Each row below is a small network's average activation on inputs in which a field has the value named, seen along a few directions.
Values that are neighbours, or in one group, have similar rows; names and order tell nothing.
(in the rows, 128 means zero)

Other fields vary at random and push rows far along one fixed direction, the same in every table; ignore that.

G, 25 values:
g16: [130 170  96 121 164 104 156 126 118 106 137]
g18: [145 156 103 127 186 127 164 114 113 136 124]
g13: [126 145 105 125 135 121 134 124 134  82 124]
g19: [118  95 154 148 108 132 115 137 136 138 110]
g20: [ 87  92 236 130   6 116  81 127 184 213 183]
g8: [116  79 161 135  71 138  97 137 135 132 123]
g2: [151 180  71 139 203 105 174 126 115  55 108]
g23: [ 97  92 230 146  33 120  90 134 183 168 165]
g11: [140 150 126 114 149 123 126 117 110 137 141]
g4: [141 132 129 164 149 121 140 131 118 114 112]
g14: [107 118 131 105  89 125 131 126 147 141 137]
g10: [122 138 121 100 129 140 112 116 114 138 144]
g24: [105 121 137 117 106 118 140 128 155 158 134]
g17: [145 143  66 141 189 127 144 129  93  63 106]
g22: [136 160  65 136 203 120 189 129 131  75  85]
g21: [128 125 115 111 158 135 146 119 127 153 120]
g6: [129 130 100 122 134 125 151 130 141  87 107]
g5: [141 125 156 134 117 137  94 140 110 146 144]
g3: [153 138 122 149 159 139 136 131 111 141 120]
g7: [143 112 107 122 139 155 126 135 107 126 114]
g25: [143 143 112 152 163 116 131 136 102  88 115]
g1: [110  94 170  96  67 146  93 122 142 178 145]
g9: [120 155  94 108 130 116 138 119 126 114 137]
g15: [137 103 138 133 127 146 115 136 128 160 118]
g12: [128 104 155 123  86 149  75 133 120 153 148]
The values of G form a network in which each value has 4 neighbours.
- Fewest steps between g4 and g14? => 4
Each value of G is a pair of two hidden parts, and every pair occurs once (5 first parts, 5 second parts).
- Changing only the second part turns g13 into g17. g6 has the same second part as g13; what does that change turn g6 into? => g8
- Changing only the second part turns g7 into g14. g12 has the same second part as g7; what does that change turn g12 into? => g9
- Changing only the second part turns g24 into g15. g20 has the same second part as g24; what does that change turn g20 into? => g3
